Each row below holds a small network's activations on one record, seen along a few directions.
Here are examples, each followed by its value of one field, Simo.
The largest differences between rows may come from other fields.
In the rows, zero is written as 500.
Strong random noise was added to every row along 8 fixed directions; ignore it. To show where, here is one row again and again, with new noise each time:
[490 524 447 588 526 511 483 566 509 498 601 425 458 569 559 523 457 476
 532 504 477 520 494 463 545 569 434 463]
[475 490 503 305 344 441 532 550 458 597 498 596 699 585 434 515 555 621
 440 392 512 539 427 465 435 348 571 580]
[680 450 590 424 328 372 375 392 520 529 481 714 537 448 471 445 465 589
 408 624 506 458 458 397 369 572 487 508]
[502 521 639 624 357 463 505 444 414 213 362 548 581 364 557 470 382 305
 580 710 550 329 343 439 734 548 359 421]
[400 429 415 506 434 561 496 483 641 522 498 409 539 718 459 538 451 407
 702 711 554 405 517 443 543 534 542 570]
[611 533 573 423 349 523 497 421 489 471 390 627 593 366 442 467 460 436
 631 594 506 387 467 494 624 589 468 425]
[402 455 376 343 498 582 581 486 563 723 403 422 511 698 446 625 622 662
 539 327 464 603 628 417 448 409 592 550]
[445 575 453 499 411 467 502 676 573 565 713 479 531 542 501 479 493 456
 513 529 428 463 464 500 497 514 481 464]
[621 585 432 585 554 470 420 566 620 692 701 485 237 429 575 511 531 587
 412 435 320 565 655 424 389 722 404 325]
[227 538 502 681 414 364 548 724 510 347 657 357 498 614 638 534 490 406
 346 566 443 457 360 374 529 359 396 493]

[545 376 426 536 601 470 528 251 386 511 255 431 549 576 589 633 528 614
 495 317 665 611 596 405 496 519 467 547]	p5
[418 597 421 411 488 408 680 499 433 696 386 430 620 450 564 637 597 530
 590 247 561 530 610 517 527 478 504 391]	p4
[648 536 534 570 486 474 352 537 619 533 676 583 474 415 533 409 419 429
 550 664 549 420 424 553 473 720 441 472]	p8
[600 538 744 555 351 240 408 628 318 254 698 739 649 351 553 356 378 511
 195 523 498 486 184 527 391 378 421 568]	p2
[669 462 461 329 541 482 427 484 358 596 498 585 712 631 492 543 517 705
 436 202 658 690 345 574 392 412 583 636]	p2
[495 661 507 250 272 554 403 598 688 662 569 680 558 286 449 527 635 535
 548 440 474 382 258 488 526 600 636 435]	p7
[641 345 449 493 676 560 372 360 464 537 511 522 422 792 417 441 382 640
 435 647 565 642 612 525 322 472 562 728]	p8
[607 443 531 346 340 368 381 386 627 657 487 611 647 451 425 481 502 504
 615 621 578 395 552 474 328 602 586 484]	p3
[349 461 522 394 411 296 510 557 432 623 510 534 654 524 642 667 672 696
 247 198 645 620 316 367 345 393 528 533]	p1
[616 485 416 609 758 509 421 491 407 528 654 394 477 608 590 476 403 498
 586 355 615 647 527 546 517 636 458 507]	p6
[490 410 463 477 523 608 530 453 440 432 423 445 581 652 438 537 482 510
 615 534 662 483 476 510 589 417 612 617]	p5
[475 514 552 580 620 582 500 624 366 327 559 463 550 511 564 489 476 495
 437 432 546 605 329 547 607 421 426 565]	p1
[587 518 437 545 558 398 485 619 586 618 758 430 490 570 514 405 484 472
 498 517 501 565 565 576 360 594 448 491]	p6
[459 436 369 254 455 633 505 369 589 713 324 491 630 667 431 620 579 551
 793 402 646 504 577 490 505 493 667 582]	p7
[635 636 497 347 576 597 463 656 437 637 678 579 512 338 444 428 544 617
 486 239 351 638 536 659 499 495 538 412]	p3
[345 505 387 592 540 482 399 709 578 476 763 386 533 720 604 534 480 476
 490 563 570 502 235 499 479 439 543 633]	p4

Which value of Simo does each new row have?
[410 479 532 486 552 440 614 487 309 411 356 423 657 547 563 594 523 489
 399 353 555 559 496 469 554 379 484 537]	p1
[561 541 437 585 623 708 489 505 507 446 543 443 485 452 464 479 432 342
 743 559 516 499 553 622 703 679 477 475]	p1
[284 437 422 387 488 669 548 555 653 611 426 426 508 678 427 578 588 525
 571 525 517 476 469 487 542 351 603 627]	p8
[519 438 458 489 535 464 496 459 579 657 492 449 297 582 425 500 575 596
 419 530 376 536 721 428 381 505 495 487]	p6
[303 457 541 523 317 285 521 458 734 582 431 490 376 451 639 614 669 546
 289 587 477 365 507 236 341 463 453 426]	p5
[428 653 596 697 267 132 518 530 581 513 696 487 503 253 703 482 504 243
 469 619 532 270 438 423 457 733 343 237]	p6
[638 558 496 598 718 577 523 481 303 352 540 442 533 481 576 481 377 429
 573 436 559 553 512 624 680 602 419 484]	p5
[686 532 494 432 490 470 392 442 466 588 527 607 532 386 521 499 486 526
 572 404 549 516 501 502 450 638 471 418]	p7
